These are the activations of a small network on made-up records, seen along a few directions, one row for each record.
After each row come some of the record's fields: S, E, F, Z, N, V.
A field that a record lacks is written absent.
The largest differences between rows may come from other fields.
(in the rows, 500 means zero)
Strong random noise was added to every row along 5 fixed directions; ignore it. To show where, here is one row again and again, with new noise each time:
[532 588 367 607 408 381 477 463 460 503 442 588 593 716 343 472 395 296]
[536 466 312 319 329 460 351 102 247 337 605  75 219 360 350 400 566 661]
[537 479 498 550 377 545 599 524 555 473 352 672 564 573 508 465 436 435]
[593 320 525 343 200 584 564 271 434 313 278 366 323 359 654 286 534 505]
[674 567 339 577 455 467 539 473 511 564 458 656 671 664 175 610 340 486]
[356 547 605 587 523 246 165 327 375 413 534 397 400 664  87 644 473 512]
[659 588 146 480 353 501 581 359 393 509 545 435 542 571 388 407 419 427]

[568 631 260 637 474 511 524 508 549 592 560 680 679 680 352 634 389 499] : {S: s2, E: e1, F: f3, Z: z2, N: n2, V: v2}
[576 514 382 444 353 457 373 298 411 433 460 318 400 524 473 471 508 453] : {S: s2, E: e1, F: f3, Z: z2, N: n2, V: v1}
[694 613 138 478 484 615 673 518 424 680 643 534 574 548 379 441 429 548] : {S: s2, E: e2, F: f3, Z: z3, N: absent, V: v1}
[462 240 770 365 322 691 540 432 606 343 259 492 323 244 883 401 573 694] : {S: s3, E: e2, F: f1, Z: z2, N: n2, V: absent}
[706 434 413 452 311 519 531 337 444 477 386 499 480 495 399 510 380 505] : {S: s2, E: e2, F: f1, Z: z2, N: absent, V: v2}
[543 580 534 524 554 323 371 504 457 491 459 444 571 580 459 491 435 148] : {S: s1, E: e2, F: f1, Z: z2, N: n1, V: absent}
[755 519 462 688 475 438 461 454 658 512 304 828 762 690 134 800 282 495] : {S: s2, E: e1, F: f3, Z: z2, N: absent, V: v2}
[485 666 308 672 544 430 489 562 586 501 500 605 674 548 720 518 459 235] : {S: s1, E: e2, F: f1, Z: z2, N: n1, V: v1}
[482 552 556 647 614 563 430 538 637 481 529 679 556 541 312 832 453 718] : {S: s2, E: e1, F: f3, Z: z2, N: absent, V: v2}
[516 562 315 416 465 618 738 612 442 568 588 525 524 510 652 325 513 444] : {S: s1, E: e2, F: f3, Z: z3, N: absent, V: v2}
[520 571 391 570 503 509 414 411 522 460 556 507 478 559 345 649 463 564] : {S: s2, E: e1, F: f3, Z: z2, N: absent, V: v2}
[561 587 550 466 697 526 473 581 600 511 601 492 605 423 405 646 504 515] : {S: s1, E: e1, F: f3, Z: z2, N: n1, V: absent}
[678 503 283 428 429 680 681 453 572 469 506 439 518 331 816 331 509 498] : {S: s3, E: e1, F: f3, Z: z2, N: absent, V: v1}
[690 282 579 348 302 643 577 335 477 393 339 443 439 305 436 483 471 744] : {S: s2, E: e2, F: f2, Z: z1, N: absent, V: v2}
[503 613 298 620 501 498 589 599 531 510 559 592 661 540 756 478 504 309] : {S: s1, E: e1, F: f2, Z: z2, N: n1, V: v2}
[621 501 405 451 409 475 528 430 387 563 511 503 493 615 201 504 423 542] : {S: s2, E: e2, F: f3, Z: z3, N: absent, V: v2}
[782 442 512 365 546 646 552 452 604 560 478 463 533 388 264 668 445 812] : {S: s3, E: e1, F: f3, Z: z2, N: n2, V: v1}
[648 465 340 532 395 514 506 372 579 459 437 536 565 479 421 602 398 562] : {S: s2, E: e2, F: f1, Z: z2, N: n2, V: v2}
[299 551 586 496 563 589 607 719 545 583 603 563 484 529 743 367 625 538] : {S: s3, E: e1, F: f3, Z: z2, N: n2, V: v1}
[451 455 546 467 550 501 513 505 513 465 581 380 453 321 572 481 558 527] : {S: s2, E: e2, F: f3, Z: z3, N: n1, V: absent}
[606 628 434 729 601 412 555 674 691 563 451 808 838 699 420 649 290 297] : {S: s3, E: e2, F: f1, Z: z2, N: absent, V: v2}
[606 407 560 284 498 673 658 512 488 478 482 395 414 230 673 359 606 595] : {S: s1, E: e2, F: f3, Z: z3, N: n1, V: absent}
[625 556 183 518 527 456 424 426 458 549 617 459 599 551 301 590 422 541] : {S: s1, E: e1, F: f2, Z: z2, N: n2, V: absent}
[261 572 485 604 441 323 313 547 379 536 552 450 381 796 528 404 544 228] : {S: s2, E: e2, F: f1, Z: z2, N: n2, V: absent}
[298 658 373 460 625 493 444 489 438 428 747 296 437 309 753 422 609 435] : {S: s1, E: e2, F: f1, Z: z2, N: n1, V: absent}
[590 355 719 351 493 466 416 426 467 423 438 397 438 396 428 555 551 557] : {S: s1, E: e2, F: f1, Z: z2, N: n1, V: v2}
[579 482 299 349 381 441 413 204 295 475 594 144 346 386 415 427 530 501] : {S: s2, E: e2, F: f1, Z: z2, N: n1, V: v1}
[426 381 769 338 470 508 575 535 440 505 445 361 333 439 596 325 614 550] : {S: s3, E: e2, F: f3, Z: z3, N: n1, V: v2}
[576 482 129 405 268 759 720 318 481 436 548 387 398 329 841 326 559 626] : {S: s2, E: e1, F: f3, Z: z2, N: n2, V: v2}
[386 629 586 523 657 326 373 593 461 504 631 408 559 574 452 436 575 286] : {S: s1, E: e1, F: f3, Z: z2, N: n1, V: absent}
[444 572 547 655 572 499 483 584 613 573 471 698 658 543 451 669 432 493] : {S: s2, E: e2, F: f1, Z: z2, N: n1, V: v1}
[285 536 578 479 723 496 428 579 473 578 721 482 384 519 201 692 574 846] : {S: s1, E: e2, F: f3, Z: z3, N: n2, V: v2}
[680 511 300 570 427 580 640 486 532 562 454 615 631 483 407 570 421 612] : {S: s2, E: e2, F: f2, Z: z1, N: n1, V: v2}
[316 511 634 476 535 421 416 527 402 545 556 401 356 540 477 413 610 472] : {S: s2, E: e2, F: f3, Z: z3, N: n1, V: v1}
[344 346 831 578 529 558 361 550 573 475 400 678 432 431 375 770 510 810] : {S: s2, E: e2, F: f3, Z: z3, N: n2, V: v1}
[592 585 200 452 441 608 629 449 414 555 694 429 524 516 420 454 506 610] : {S: s2, E: e1, F: f3, Z: z2, N: absent, V: v2}
[602 483 526 357 554 527 525 505 455 550 664 324 491 368 397 484 553 566] : {S: s2, E: e2, F: f1, Z: z2, N: n1, V: absent}
[833 581 180 436 518 552 619 458 427 647 582 438 704 456 358 509 404 555] : {S: s3, E: e2, F: f2, Z: z1, N: n1, V: v1}
[570 440 337 291 445 746 676 406 466 508 621 269 298 195 710 424 607 730] : {S: s2, E: e2, F: f1, Z: z2, N: n1, V: v1}
[594 503 537 397 765 524 322 398 467 478 729 305 491 206  93 827 543 961] : {S: s1, E: e2, F: f2, Z: z1, N: n1, V: absent}
[419 548 715 726 539 133 268 527 515 487 326 630 596 878 286 557 324  67] : {S: s3, E: e2, F: f1, Z: z2, N: absent, V: v2}
[472 581 409 486 548 488 529 529 392 649 631 444 491 579 400 461 540 487] : {S: s2, E: e2, F: f3, Z: z3, N: n1, V: v1}
[232 544 487 593 487 488 533 578 493 415 560 506 429 491 760 374 592 419] : {S: s2, E: e2, F: f2, Z: z1, N: absent, V: v2}
[632 312 704 228 376 551 431 251 358 371 428 153 282 270 482 401 627 749] : {S: s3, E: e1, F: f3, Z: z2, N: n1, V: v2}
[531 561 410 547 526 353 327 409 510 451 517 438 526 581 327 647 418 444] : {S: s1, E: e2, F: f1, Z: z2, N: n2, V: v2}
[511 539 551 610 639 433 378 504 540 533 487 582 561 574 281 636 434 574] : {S: s3, E: e1, F: f2, Z: z3, N: absent, V: v1}

Which values does each new row have?
[262 460 730 477 522 233 143 319 284 352 518 264 228 596 278 495 588 468] : {S: s1, E: e2, F: f3, Z: z3, N: absent, V: v2}
[357 555 452 591 473 378 307 396 399 364 606 385 407 495 567 525 552 463] : {S: s2, E: e1, F: f2, Z: z2, N: absent, V: v2}
[374 612 497 470 662 350 269 436 291 591 740 280 389 573 209 572 578 580] : {S: s1, E: e2, F: f3, Z: z3, N: n1, V: v1}
[839 354 481 280 385 557 518 208 504 381 418 227 456 227 446 442 517 589] : {S: s2, E: e1, F: f3, Z: z2, N: n1, V: absent}
[845 336 588 450 331 608 663 499 712 525 163 773 712 497 413 578 363 512] : {S: s2, E: e1, F: f3, Z: z2, N: n2, V: v1}
[776 499 494 444 564 464 418 388 560 513 469 478 624 467 266 634 394 570] : {S: s3, E: e1, F: f3, Z: z2, N: absent, V: v1}
[691 512 286 410 503 415 380 207 408 405 554 284 485 395 192 642 410 642] : {S: s1, E: e2, F: f1, Z: z2, N: absent, V: v2}
[343 635 401 674 584 322 406 654 514 515 592 606 653 722 534 513 465 225] : {S: s1, E: e1, F: f2, Z: z2, N: n2, V: v2}
[503 432 559 487 510 477 449 414 495 414 480 457 453 502 405 523 533 582] : {S: s1, E: e1, F: f3, Z: z2, N: absent, V: v2}
[722 408 761 395 508 468 481 489 608 448 311 443 589 435 453 480 442 363] : {S: s3, E: e1, F: f3, Z: z2, N: n1, V: absent}
[714 447 485 457 317 555 685 504 611 488 271 558 587 548 624 385 453 281] : {S: s2, E: e1, F: f3, Z: z2, N: n1, V: v2}
[649 668  98 488 419 351 533 363 359 477 515 299 579 568 622 206 473  38] : {S: s1, E: e1, F: f2, Z: z3, N: n1, V: absent}
[693 264 760 414 368 435 397 319 450 398 174 525 444 545 224 548 417 527] : {S: s1, E: e2, F: f3, Z: z3, N: absent, V: v2}
[748 429 487 435 459 520 660 530 520 614 326 543 580 544 483 382 452 402] : {S: s3, E: e2, F: f3, Z: z3, N: n1, V: v1}
[367 480 624 498 437 460 402 414 503 340 420 391 395 346 743 398 574 347] : {S: s2, E: e2, F: f1, Z: z2, N: n1, V: absent}
[575 521 612 539 558 465 561 648 607 577 435 672 678 520 418 565 408 351] : {S: s2, E: e2, F: f1, Z: z2, N: n1, V: absent}
[710 603 165 429 627 643 631 462 580 485 696 412 653 208 629 562 485 576] : {S: s1, E: e2, F: f1, Z: z2, N: n1, V: absent}
[531 585 235 509 469 479 619 499 513 515 532 464 574 531 643 381 441 355] : {S: s3, E: e2, F: f1, Z: z2, N: n2, V: v2}
[598 426 438 320 416 768 908 634 549 572 487 503 512 317 852 218 583 471] : {S: s2, E: e2, F: f3, Z: z3, N: n1, V: absent}
[618 568 408 490 456 344 523 446 509 481 455 380 579 600 599 337 473 161] : {S: s3, E: e1, F: f3, Z: z2, N: n1, V: v2}
[295 550 508 527 548 432 345 383 448 424 639 361 391 422 430 632 564 628] : {S: s2, E: e2, F: f1, Z: z2, N: n1, V: v2}
[789 352 392 267 390 651 664 388 430 572 425 434 482 404 363 435 467 684] : {S: s1, E: e2, F: f3, Z: z3, N: n2, V: v1}
[322 463 549 489 439 626 538 542 487 499 559 531 388 506 587 450 609 676] : {S: s2, E: e1, F: f3, Z: z2, N: n2, V: v2}
